[[  10.445   -1.072 -138.468  -33.109  200.358 -214.710 -213.287]
 [ -13.850    1.505 -138.007  -57.998  211.943 -209.528 -195.101]] out -214.710

[[ 0.11  0.03  0.18  0.15 -0.03  0.18]
 [ 0.09 -0.14  0.07 -0.09  0.17  0.20]
 [ 0.06 -0.12  0.19 -0.06  0.16  0.11]] out -0.14

[[  1.066   2.977   0.713   1.525   2.322]
 [ 16.827  -4.357  17.191  -8.144 -11.243]] out -11.243

[-0.005  0.188 -0.098  0.080 -0.140  0.093 -0.001] out -0.140

[[  6.89  -2.45  13.01  -5.72   3.41]
 [  8.28   2.15 -11.33  -2.65  12.00]] out -11.33

[-0.087 -0.125  0.007 -0.074 -0.022 -0.158  0.139] out -0.158
---
0.519; 2.697; 0.865; -7.499; -6.527 -> -7.499

-0.785; 2.730; 1.261; 0.464
-2.121; -6.014; 1.908; 1.694
-> 1.908

1.043; 0.809; -5.014; 7.953 -> -5.014

-0.040; 4.975; -1.636; -0.418; 3.778
1.132; 2.769; 1.841; -0.960; -6.523
0.449; -2.589; 2.111; -0.713; -1.234
-> -0.713

0.672; 3.567; -1.595; -0.456
2.853; -5.901; -5.345; -0.236
5.461; -3.975; -5.841; -0.838
-> -5.841

-0.162; -5.394; 0.180; -1.161; -6.047; -3.314; -0.947 -> -3.314
---
-1.48   0.28   0.93   0.95
 0.74   0.77   0.46   0.85
-0.90   1.15   0.90   0.91
: 0.85

-1.57  -1.65  -0.91   1.70  -1.57   1.20  -1.50
-1.65  -1.72  -1.57  -0.98  -1.72  -1.50  -1.43
: -1.43

-11.03   -0.80   11.87    3.60    6.35
 -1.62    4.77    4.32   11.96   15.30
: 15.30

-0.01   0.13   0.15   0.12   0.06   0.00
 0.15   0.12   0.06   0.00  -0.13  -0.22
: -0.22

 -74.888   -74.888  -105.309    82.267   -74.888   -34.384   -24.223
 -15.251  -147.250  -163.929   133.769   -27.582     7.209    15.745
: 15.745

-0.18   0.45  -1.03   1.90
 1.19   1.11  -1.45   1.20
: 1.20
---
[[-5.085 -0.445 -1.382  1.324  0.602 -5.313 -1.892  0.686  6.716  5.037
  -0.709]
 [ 4.519 -4.694  1.725 -5.878 -7.430 -1.188  1.857  1.061 -2.675 -0.325
   4.973]
 [ 5.518 -6.447  0.290 -2.608 -5.866 -3.556 -0.682  3.009  2.714  1.278
  -0.674]
 [-0.289  4.133  0.903  2.809  3.900 -1.692  4.006  0.867 -5.409 -0.479
  -5.604]
 [-1.815 -2.816  5.956  1.394 -2.874 -0.250  2.042  6.787  1.553 -0.367
  -0.055]
 [ 3.265 -1.593  0.699  0.913 -4.300 -2.024  3.574  6.049 -6.462 -5.191
  -4.197]
 [ 3.466 -3.267 -2.665 -2.302 -2.198 -0.312 -1.021 -3.768  3.854  1.928
   1.608]]: 1.608

[[-0.035  3.265  2.620 -3.583  0.817  3.172  2.186 -2.731 -1.891 -4.498
  -1.688 -0.174 -5.201 -1.766  1.600]
 [ 0.677 -5.116  1.378  1.749 -2.109 -0.348  0.250 -3.094  0.490 -4.684
   2.683  0.608 -2.376  0.558 -1.401]
 [ 0.723 -0.862  1.304  0.008 -0.017 -0.922  0.883 -2.153 -0.122 -2.955
   0.433  1.477  0.290 -0.270 -3.030]
 [-4.054 -2.283 -0.949  2.187  4.475  3.265 -0.559 -4.466  0.376 -0.223
   0.803  0.563 -0.170 -2.748  2.451]
 [ 3.796 -1.118 -3.563  3.221  0.394 -2.303  2.232 -0.441  2.890  2.589
   1.485  3.927  2.966  2.013 -4.371]
 [ 1.045 -3.454 -1.969 -2.877  2.991  2.092  3.061 -2.577  1.211  1.268
  -1.155 -2.009 -1.639  4.532 -1.717]
 [-2.383  1.361 -0.836 -1.738  5.990  4.266  2.350 -0.916 -1.796  1.414
  -0.230 -1.504  0.335  1.512 -2.455]]: -2.455

[[-0.402 -3.064 -3.874  5.612 -2.640 -3.461 -3.276]
 [ 1.174  0.008  2.274 -0.812 -0.301  5.393 -2.903]
 [-2.405  1.985  3.234 -1.142  1.469  0.396  0.689]
 [ 2.050 -4.303 -0.382 -0.566 -4.147 -3.086  1.302]
 [ 1.258  0.179  2.309  0.075 -0.517  4.496  0.404]
 [-1.977 -2.588 -0.399 -0.582  0.800  1.676 -0.860]
 [ 3.131  6.247 -0.136  1.287  1.813 -2.967  4.544]]: 4.544

[[2.504 4.314 1.221 3.237 1.820 0.471]
 [3.322 3.626 5.775 2.041 3.531 1.345]
 [1.282 7.708 4.086 1.220 6.199 1.140]
 [2.591 1.944 2.431 1.683 6.037 2.541]
 [3.599 0.817 0.970 2.489 1.213 1.563]
 [1.231 2.202 0.695 7.606 1.056 0.883]
 [1.701 0.969 1.430 2.384 2.260 2.457]]: 2.457

[[-1.772 -4.445  3.428  4.056 -4.001  3.831  1.617]
 [-2.239  3.102 -3.444 -0.050 -0.973 -2.776 -1.140]
 [ 3.655 -1.482  4.323 -3.226  0.102  5.757 -4.750]
 [ 2.615 -1.787  1.395  0.695 -0.646 -2.788  4.649]
 [-2.956  2.181  2.471 -2.765  2.217 -3.050  3.102]
 [ 3.125 -3.254 -1.937  1.552  2.133 -3.842  4.083]
 [ 4.089 -1.014  2.764 -4.183  3.663  2.699  2.308]
 [ 3.346  4.284  3.121 -6.388  4.894  2.398 -2.491]]: -2.491
